Each row below holds a small network's activations on one input, seen along a few directions.
Each table varies a few parts of the input and shows all the possible inputs, shuffled.
Descriptions start from the smaller parts, as in this example, which fits no table here: one of 8 places around a ring, together with either a single point or (one of 2 separate values, together with one of 4 places along a line) or one of 11 places around a ring.
Shared parts are said once, and a part with two or three values counts as separate values.

Other details of the inputs vary at random and push rows far along two fixed directions, the same in every table; ignore that.

Rows:
x1: [ 42  -3  11 -12  14 -42  26  46 -32  23   1]
x2: [ 23 -23  41 -38 -27  -9   6  23  13  10   1]
x3: [ 50  -7  13 -15  11 -47  20  47 -34  24   2]
x4: [ 23  -4  46 -33 -25 -10   5  15  13   6   5]
x5: [ 27  -6  46 -34 -29  -4  12   8   7   8  10]
x6: [ 24 -25  38 -37 -29   0  13  16   7  11   4]
x7: [ -93   12 -101  122   75   42  -25  -90  -31  -48   -6]
x8: [ 20  -2  34 -27   7 -44  15  19 -40  24 -23]
x9: [-33  53 -42  -4 -15  29 -22   3  42  26 -19]
x10: [-49  65 -76   4   9 -10 -24   1  -8  45 -44]
x11: [-28  66 -93  20  22   0   9  22   3  48 -25]
x12: [  8 -64  40  62  30  34  -2 -52 -17 -76  41]
x13: [ 19  -2  31 -28   6 -43  11  20 -43  21 -20]
x14: [ 20 -24  37 -38 -27  -9   5  25  10   4   2]
x15: [-37  43 -48 -16 -17  21 -15  -5  42  25 -11]
x16: [ 16 -64  -2  97  73  -1  22 -37 -58 -67  40]
x17: [-28  24 -35  -9 -13  15 -17  -8  32   3  -5]
x18: [ 35  -8  51 -37 -23   2  11  18   6   9   4]
x19: [-26  32 -28   0 -17  14 -21  -4  30   4  -5]
x20: [-29  14 -31  -4 -16  26 -11  -3  29  15  -5]
x21: [ 32 -10  50 -34 -20  -4   2  22   6   0   5]
x22: [  1 -71  21  50  15  21  -9 -40 -13 -71  32]
x23: [ -2 -57  32  62  23  27  -1 -58 -13 -73  43]
x24: [ 25 -15  41 -39 -22 -14   6  11  15   2   5]
x25: [-51  64 -69   2  15  -2  -3  -4  -9  43 -46]
x26: [ 33  -7  44 -36 -22  -7  -1  25   8   0   1]
x27: [  2 -58  35  55  19  19  -4 -49 -14 -78  41]
x28: [-29  30 -39 -11 -16  23  -9 -14  34  16  -8]
x29: [-27  64 -89  21  22  -7   0  27   4  48 -23]
x30: [ 31 -17  40 -45 -25 -20   2  17  12  -1   3]
Each input here is: one of 5 places along a line, together with either one of 2 separate values or one of 4 places along a line.
Changing only the place on the line of 5 turns x3 into x1. The same change can be made to x22. Which row results? -> x14
Which other rows does x23 become when the place on the line of 4 takes its other values? List them by row number. -> x12, x15, x20
Which other rows does x10 become when the choice among 2 separate values takes its other values? List them by row number. -> x3
Which other rows does x30 become when the place on the line of 5 takes its other values? List them by row number. -> x15, x17, x24, x28

Rows:
x31: [  2  21   7 -28 -24 -29  -1   6  16   8   9]
x32: [ 23 -56  58   9  19 -24   4 -27 -15 -63  29]
x33: [-22  -6 -43  73  31  40 -23 -26  24 -56  24]
x34: [-33  71 -50   3 -12  34   1 -12  37  41   3]
x35: [ 14 -54  44  49  17  16 -19  -8 -23 -54  23]
x36: [ 16 -97  61  11   3  -4  12 -11 -35 -38  18]
x37: [ 22  17  43 -43 -19   9  17   2  -2  25 -14]
x38: [ 17 -25  18 -60 -30 -10  11  22   0  20 -14]
x39: [-76  59 -62   9  -7   8 -47 -20  19  22 -41]
x40: [-28 -35 -52  61  11  26   0 -45  13 -39  31]
x41: [-40  54 -14  -8 -15  30  -6  -2  15  46 -34]
x42: [ 31 -30  23 -53 -24 -23  23  35  22  19  -5]
x43: [ 26  15  40 -39  -8   3  25  15  17  25   1]
x44: [ 30  28  23 -20  13 -21  41  27 -31  39 -14]
x45: [ 30   9  25 -39 -23  -1 -11  39   4   9  -7]
x46: [-39  35 -93   3  13  -6   5  18   1  50 -26]
x47: [ 32 -44  25  49   8  10   0 -10  -5 -56  49]
x48: [ 39  17  -5  -7  10 -28   2  50 -17  32  -6]
x49: [ 14  20   2 -25   9 -55   6  20 -30  24 -21]
x50: [-58   2 -46  56  25  24 -39 -75  -9 -56  -4]
What do these inputs look like to the network? -> one of 4 separate values, together with either a single point or one of 4 places along a line
Changing only the choice among 4 separate values turns x39 into x36. The same change can be made to x49. Which row results? -> x46
List by row number the other rows that have the choice among 4 separate values in common with x47. -> x33, x35, x45, x48
